Each row below holds a small network's activations on one input, seen along a few directions.
Each table varies a few parts of the input and shows all the possible inputs, shuffled.
Descriptions start from the smaller parts, as in this example, which fits no table here: one of 4 places along a line, together with either a single point or one of 9 places along a line or (one of 2 separate values, together with one of 8 places around a ring).
Shared parts are said once, and a part with two or three values counts as separate values.

Other details of the inputs vary at random and push rows far along two fixed directions, the same in every table; ignore that.

A family of inputs:
x1: -14; 27; -26; -8; 23; 2; 21; 36; -20; 3; -13; -5
x2: -10; 25; 10; -26; 44; 17; -15; 2; 20; -35; -28; 16
x3: 17; -23; -20; 27; -38; -10; 3; -15; -15; 24; 20; -19
x4: 1; 27; -4; 1; 16; 3; 14; 25; -20; 13; 3; -9
x5: -2; 21; -17; 8; 11; 4; 6; 10; -3; -3; -6; 3
x6: -3; 31; -18; 14; 17; 1; 20; 28; -24; -4; 3; -7
x7: 3; -1; 9; 0; -1; -11; -5; -9; -2; 11; 5; 0
x8: -9; 24; -16; 11; 20; 4; 17; 44; -26; 3; -9; -11
x9: -6; -5; -10; -3; -2; -3; 6; 7; -12; 5; 9; 6
x10: -22; 0; 1; -6; 7; -8; 11; 6; -8; -3; 5; 4
x11: -13; -5; 15; 4; -1; -5; -5; -3; 0; -3; -4; 10
x12: 15; -7; 13; -16; -8; 6; -24; -15; 31; 0; -5; 0
x13: -24; 17; -7; 16; 31; -3; 23; 26; -25; 20; 8; -1
x14: 9; -2; -5; -18; -10; 0; -5; 6; 10; -7; 1; -9
x15: 3; -17; -21; 42; -30; -16; 11; 1; -4; 15; 30; -10
x16: -19; -5; 15; 7; 5; -2; -1; 5; -1; -5; -1; 8
x17: 15; -22; -13; 22; -39; -14; 4; -21; -9; 19; 18; -19
x18: 15; -22; -22; 16; -43; -21; 3; -3; -12; 21; 21; -11
x19: 14; -21; -10; 31; -46; -22; 1; -2; -10; 21; 17; -11
x20: 18; 0; 9; -9; -13; 8; -16; -19; 25; -18; -3; 8
x21: 5; -23; 23; -8; -12; 7; -28; -18; 21; -11; -1; 19
x22: 7; 6; 2; -22; -7; 2; -2; 3; 4; -9; 0; 0
x23: 2; 2; 1; 4; 6; -6; -4; 0; -11; 15; 5; 0
x24: -28; 13; -17; 5; 23; -6; 27; 29; -26; 7; 5; 2
x25: -23; 8; -13; 16; 23; 4; 24; 13; -25; 10; 5; -6
x26: -5; -14; 26; -5; -4; -4; -14; -20; 19; 2; 9; 5
x27: -3; -11; 13; 3; -9; -8; -13; -25; 17; -15; 6; 8
x28: -12; 29; 24; -33; 40; 24; -9; 11; 6; -27; -34; 24
x29: -5; 36; -12; 4; 24; 7; 25; 32; -28; 18; -5; -5
x30: -1; 11; -18; 3; 7; 10; 10; 9; -8; 5; -9; -14
x31: 6; 4; -9; -2; 2; 9; 3; 3; -3; -1; -1; -19
x32: -5; 26; -21; -5; 8; 3; 26; 29; -24; 7; -5; -3
x33: -6; -15; 18; 2; -5; -4; -15; -24; 23; -20; 8; 10
x34: 11; 1; 16; -24; -1; 21; -13; -25; 18; -15; -13; 4
x35: 4; -10; -1; -16; 8; -4; 12; 5; 3; -5; -11; 0
x36: 28; -14; -16; 23; -42; -13; 1; 7; 1; 29; 25; -29
x37: -2; -2; 6; 2; 9; 2; -4; 0; -4; 12; 9; 6
x38: 6; -4; 7; -8; -8; 8; -19; 1; 21; -9; -16; 5
x39: -13; 21; 9; -44; 31; 16; -10; -1; 14; -21; -27; 22
x40: 8; 7; 0; -3; -4; 4; -6; -3; 9; 15; -2; 1
x41: 5; -14; 20; -10; -5; 1; -27; -15; 13; -11; -9; 16
x42: -11; -13; 10; 9; -4; -1; -6; 1; 7; -1; 3; 10
x43: 17; -8; 24; -16; -20; 9; -26; -12; 25; -15; -5; 8
x44: -7; 3; -4; -11; 1; -13; 5; 0; -11; -2; -1; 3
x45: -10; 11; -11; 15; 29; -1; 32; 40; -28; 6; -17; -4
x46: 3; -1; 1; 7; -2; -12; -6; -13; 2; -11; 4; 4
x47: 17; -5; 6; -8; -7; 3; -22; -12; 29; -23; 1; -3
x48: 13; -13; 0; 6; 3; -4; 4; -5; 13; -12; -5; -1
x49: 14; -4; 21; -26; -6; 17; -20; -27; 22; -18; -5; 0
x50: 24; -33; -14; 22; -33; -7; 16; -12; -1; 19; 10; -24
x51: -3; 14; -11; 9; -1; 5; 6; 20; -8; 9; -11; 4
x52: -3; -9; 5; -4; 8; 12; -5; -15; -2; -3; 2; 4
x53: -28; 21; 33; -29; 53; 7; -7; -5; 3; -15; -18; 20
x54: 2; -22; -15; 18; -45; -24; 11; -7; -8; 20; 23; -12
x55: -1; -17; -10; 24; -27; -10; 11; -16; -12; 18; 17; -17
x56: -1; -4; -1; 8; 6; 2; -6; -5; 2; -10; 8; 11
x57: 9; -9; 6; 0; -4; -4; -21; -21; 12; -15; 2; 10
x58: -4; 11; -4; 4; 34; -2; 26; 24; -18; 13; -10; -7
x59: 11; -8; 7; -16; -12; 15; -17; -30; 24; -5; -9; 3
x60: -11; -15; 18; -6; 0; 5; -7; -26; 11; -9; 3; 0
Description of these inputs: one of 5 separate values, together with either a single point or one of 5 places around a ring or one of 6 places around a ring.
Question: The inputs of x41 and x23 match in every part but the choice among 5 separate values. If x16 is changed in the same way as x41 into x23, which row does it become?
Answer: x26
Question: The inputs of x43 and x49 match in every part but the choice among 5 separate values. If x28 is changed in the same way as x43 into x49, which row does it become?
Answer: x34
Question: Which other rows does x2 become when the place on the ring of 5 takes its other values? List them by row number.
Answer: x5, x6, x20, x47
Question: List by row number the other rows that have the choice among 5 separate values in common with x18.
Answer: x1, x9, x10, x14, x22, x24, x32, x35, x39, x44, x54

A family of inputs:
x61: -22; 21; 7; -25; 40; 2; 6; 9; -11; -17; -12; 12
x62: -18; 15; 10; -6; 39; 10; -1; 8; -4; -23; -20; 16
x63: 3; -13; -13; 18; -17; -8; 16; 5; -16; 27; 8; -12
x64: -5; 8; -27; 33; -6; -5; 26; 13; -32; 24; 17; -21
x65: 10; -22; 15; 6; -23; -2; -18; -14; 18; -4; 1; 8
x66: -22; 19; 9; -25; 40; 9; 3; -1; -11; -11; -17; 14
x67: 7; -21; 10; -8; -8; -5; -6; -17; 16; -10; 1; 0
x68: 6; -4; 7; 3; -10; -6; -14; -15; 10; 0; 12; 4
x69: -19; 12; 15; -23; 43; 4; 7; 12; -5; -15; -19; 12
x70: 1; -2; -8; 18; -18; -6; 8; 5; -15; 26; 16; -12
x71: 7; -8; 9; 2; -3; -2; -15; -21; 16; -9; 7; 3
x72: -8; -1; -23; 31; -10; -12; 26; 31; -24; 23; 11; -11
x73: 2; -17; 4; -2; -17; -2; -13; -18; 19; -13; 6; 4
x74: -6; 13; -21; 33; -1; -15; 21; 28; -31; 29; 17; -11
x75: -7; 2; -27; 27; 4; -6; 33; 20; -36; 24; 6; -17
x76: 9; -17; 6; 7; -22; -2; -17; -22; 17; -12; 5; 5
x77: 2; 39; -4; -33; 31; 21; -1; 18; 1; -17; -25; 5
x78: 28; 4; -14; -9; -22; 9; -7; -1; 15; -5; -5; -13
x79: 30; 3; -23; 11; -29; 2; 10; 22; -2; 20; 0; -21
x80: 11; -16; 11; 8; -9; -3; -13; -19; 19; -3; 7; 0
x81: -27; 22; 7; -20; 37; 7; 1; 10; -4; -20; -13; 19
x82: 3; -21; 10; -2; -12; 0; -12; -16; 24; -13; 0; 5
x83: -10; 9; -28; 24; -4; -19; 34; 35; -40; 29; 15; -15
x84: -21; 19; -1; -14; 42; 9; 12; 4; -17; -10; -16; 6
x85: 4; -9; 15; -9; -13; 3; -17; -27; 15; -2; 8; 3
x86: 35; -7; -4; -12; -25; 12; -14; -8; 27; -7; -9; -11
x87: -19; 18; 17; -14; 44; 14; 4; 8; -7; -6; -16; 9
x88: 28; 2; 2; -23; -23; 10; -20; -3; 25; -2; -9; -3
x89: 1; -8; 10; 3; -15; -4; -14; -6; 8; -2; 2; 10
x90: 8; -20; 4; -7; -18; -9; -7; -22; 14; -9; 8; -2
x91: -2; -13; 7; -3; -18; -6; -10; -4; 13; 0; 6; 7
x92: 6; -13; 9; 4; -7; 5; -6; -18; 10; 1; 5; -5
x93: 1; -1; -17; 27; -24; -11; 7; 8; -16; 11; 15; -4
x94: 3; -16; 15; -16; -11; 0; -14; -21; 13; 3; -1; 7
x95: -17; 21; 11; -3; 46; 5; 5; 17; -9; -5; -12; 10
Question: Describe the family of inputs behind these rows.
Answer: one of 5 places around a ring, together with either a single point or one of 6 places around a ring
Question: The inputs of x82 and x73 match in every part but the place on the ring of 5. If x80 is changed in the same way as x82 into x73, which row does it become?
Answer: x71
Question: Start at x87 and move only the place on the ring of 6, one step at a time. The first step leads to x95. Which rows follow, in order?
Answer: x65, x72, x69, x63
Question: Start at x83 and move only the place on the ring of 5, one step at a time. The first step leads to x69. Which rows follow, in order?
Answer: x67, x90, x61
Question: List by row number the other rows that have the place on the ring of 5 in common with x66.
Answer: x61, x68, x77, x81, x85, x93
